A small network was shown many inputs. Here are its activations along a few directions, one row for each input.
In each table, some parts of the input vary, and every possible input appears once, in random order.
Descriptions start from the smaller parts, as in this example, which fits no table here: one of 8 places around a ring, together with either a single point or one of 9 places along a line or (one of 3 separate values, together with one of 6 places along a line).
Shared parts are said once, and a part with two or three values counts as separate values.
In the rows, zero is written as 100.

Other details of the inputs vary at random and push rows far along three fixed directions, the same in every table; ignore that.

Rows:
x1: 102  99  106  87  108  106  108  102  107  97  103  97  82  116  103
x2: 98  79  111  109  92  83  119  103  105  83  75  68  118  84  93
x3: 93  98  98  98  109  112  98  102  97  100  98  108  82  98  104
x4: 99  92  91  98  102  100  94  97  98  98  90  102  101  84  101
x5: 89  99  112  100  102  103  101  108  98  94  100  105  86  117  106
x6: 102  106  99  109  90  95  86  91  101  108  108  116  118  108  95
x7: 110  115  97  102  97  112  90  90  108  114  114  101  104  107  97
x8: 101  99  99  102  104  114  101  121  104  97  113  102  67  116  105
x9: 108  106  104  93  106  109  97  103  106  102  95  100  92  108  104
x10: 100  97  84  89  101  94  101  87  95  99  89  105  109  92  96
x11: 104  101  89  93  98  96  88  75  93  118  96  103  127  98  87
x12: 106  105  100  117  97  102  90  77  98  119  116  106  125  97  87
x13: 96  103  85  104  106  108  96  95  98  98  109  110  90  90  103
x14: 95  98  110  88  98  92  104  92  105  90  86  103  109  107  102
x15: 96  60  125  121  83  77  85  155  92  126  65  22  122  72  83
x16: 94  105  95  98  112  110  101  99  100  92  93  107  86  91  108
x17: 105  108  88  123  95  101  96  79  99  111  124  105  124  90  91
x18: 107  114  94  108  85  91  87  83  108  104  95  110  136  95  97
x19: 95  96  108  91  102  100  123  88  103  81  94  101  101  96  99
x20: 97  108  101  115  110  111  111  100  101  89  106  106  87  95  105
x21: 91  96  105  90  100  88  108  99  104  83  93  107  100  108  103
x22: 97  112  107  103  101  104  101  103  106  89  87  109  101  101  108
x23: 87  90  102  103  111  111  104  118  89  97  89  92  67  104  103
x24: 101  101  102  98  106  97  113  88  99  88  89  100  106  92  101
x25: 88  102  112  105  103  110  99  112  100  92  101  112  79  113  109
x26: 102  99  96  105  107  100  115  98  101  81  92  109  100  85  105
x27: 116  109  100  64  98  97  100  124  94  94  100  94  85  95  109
x28: 111  103  101  86  105  100  99  96  103  100  91  96  101  108  104
x29: 103  98  93  103  95  93  109  79  99  95  104  102  118  89  99
x30: 109  98  96  88  104  97  104  105  106  93  96  93  90  106  108
x31: 110  99  96  78  102  91  109  93  112  91  91  96  100  103  106
x32: 118  117  86  98  90  102  88  85  112  112  108  102  124  98  97
x33: 95  94  89  96  104  102  101  102  93  96  92  101  88  93  103
x34: 89  102  112  100  94  92  100  131  88  108  111  109  71  111  103
x35: 85  91  108  138  94  109  84  130  78  152  172  91  87  124  80
x36: 99  102  99  101  90  90  89  86  100  107  113  109  118  112  97
Description of these inputs: one of 4 separate values, together with either a single point or (one of 2 separate values, together with one of 4 places along a line).
Question: Changing only the choice among 4 separate values turns x29 into x36. The same change can be made to x2. Which row results?
Answer: x21
Question: Which other rows does x30 become when the choice among 2 separate values takes its other values? List them by row number.
Answer: x28
Question: Which other rows does x33 become when the choice among 2 separate values takes its other values? List them by row number.
Answer: x23
Question: Which other rows does x11 become when the place on the line of 4 takes its other values? List them by row number.
Answer: x3, x16, x23
